A small network was shown many inputs. Here are its activations along a few directions, one row for each input.
In each table, some parts of the input vary, and every possible input appears once, in random order.
Descriptions start from the smaller parts, as in this example, which fits no table here: one of 6 places along a line, together with either a single point or one of 11 places around a ring or (one of 2 separate values, together with one of 8 places around a ring).
Shared parts are said once, and a part with two or three values counts as separate values.
In the rows, zero is written as 128.

Other details of the inputs shift rows strongly along two fixed directions, in all tables alike. That doesn't count.

Table:
x1: [144 138 139 149  94  87 129 170 139 124 108 112]
x2: [112 139 134 151 103  70  78 147 123  98 107 132]
x3: [132 125 134 128 146 173 148 110 119 117 162 131]
x4: [132 126 133 105 107 149 195  94 144 164 125 131]
x5: [158 127 124 107 119 149 202 123 144 165 133 131]
x6: [117 141 140 134  79  77 113 140 134 121 107 123]
x7: [120  97 103 134 222 150  44 109 119  97 154 131]
x8: [130 144 126 143  87  80 119 174 137 110 107 142]
x9: [125 120 141 135 173 179 100 112 112 116 162 114]
x10: [112  92  96 124 202 167  73  96 110 109 151 142]
x11: [131 130 129  89 128 143 180 115 123 181 136 116]
x12: [150 122 124  85 139 154 191 120 138 166 140 126]
x13: [135 125 118 107 128 155 197 109 130 164 133 127]
x14: [100  93 102 135 197 157  44  83 121  85 141 143]
x15: [131 142 129 171 104  83  78 173 130 102  99 128]
x16: [132 147 122 154  94  95 139 163 141 112 108 139]
x17: [118 139 136 141  78  75 118 155 132 104 101 140]
x18: [129 126 140 111 119 148 157 100 134 165 118 112]
x19: [144 147 132 100 109 123 171 139 131 169 121 124]
x20: [119 137 129 171  95  76  83 169 126 103 101 119]
x21: [117 123 129 134 180 160  66 113 106  94 169 125]
x22: [134 138 142 104 123 162 163 122 120 133 158 126]
x23: [122 132 143 146 104 103 116 139 128 126 103 121]
x24: [126 121 125 113 143 157 170  95 131 146 129 136]
Description of these inputs: one of 4 places along a line, together with either a single point or one of 5 places along a line.
Question: Changing only the place on the line of 4 turns x15 into x19. The same change can be made to x1. Which row results?
Answer: x7
Question: List by row number the other rows that have the place on the line of 4 in common with x17.
Answer: x8, x10, x12, x14, x22
Question: List by row number the other rows that have the place on the line of 4 in common with x3.
Answer: x4, x5, x13, x16, x24

Table:
x25: [133 151 163 127 109 191 179 106 113 140 141 119]
x26: [136 152 136 101  37  88 226 147 146 172  83 148]
x27: [144 108 106 145 143 116 124 147 144 133 100 140]
x28: [119 150 123 151  53  28  92 202 144  95  76 135]
x29: [155 145 109  86 104 115 241 126 146 180 107 144]
x30: [101  91 108 156 161 138  78  91 137  94 113 157]
x31: [155 128 143  81 177 183 153 114 120 130 178 129]
x32: [131 145 142 163  81  47  87 189 141 123  83 106]
x33: [163 142 143 111 173 223 180 118 112 177 157 109]
x34: [100 102 116 144 134 124  74 102 141  98 110 132]
x35: [ 92 101 135 137 162 140  64  87 124 113 121 120]
x36: [137 141 125 125  92 118 175 174 112 123 159 120]
x37: [120 106 109  77 161 174 146  77 129 163 133 134]
x38: [120 115 136 141 181 150  41 117 120  54 181 147]
x39: [121 130 118 162 202 176  31 134  86  71 160 139]
x40: [122 131 127 110 148 112  92 118 108 156 124 109]
x41: [149 150 135 171  51  74 161 215 136 114 137 108]
x42: [173 120 144 103 181 187 156 119 134 140 178 114]
x43: [158 116 116  84 138 156 191 118 151 193 117 107]
x44: [108 150 133 171  50  68 118 191 120  71 142 133]
x45: [117 118 148  81 145 174 173  50 121 202 134  95]
x46: [146 162 156  65  63 103 233 146 134 214  98 105]
x47: [145 142 143 123 106  91 136 145 130 179 107  88]
x48: [108 142 137 156 163 172  62 126 101  84 154 145]
x49: [105 146 148 133  73  63 104 156 124 121  91 124]
x50: [133 148 168 163  68  88 103 151 147  60 140 129]
x51: [ 90  96 116 185 159 147  53 121 108  45 169 130]
x52: [142 138 102 184  88  42 118 185 160 100  82 144]
x53: [144 106 102  74 176 178 186  92 126 179 125 148]
x54: [116 103  87 113 192 163 136  70 133 132 139 165]
x55: [ 99  87  86 177 191 132  55  76 136  65 123 162]
x56: [117 133 136  97 135 133 127  86 112 176 132 111]
Question: What is each input in this table made of?
Answer: one of 4 places along a line, together with either one of 3 separate values or one of 5 places along a line
Question: Changing only the place on the line of 4 turns x31 into x50. The same change can be made to x28. Which row results?
Answer: x34
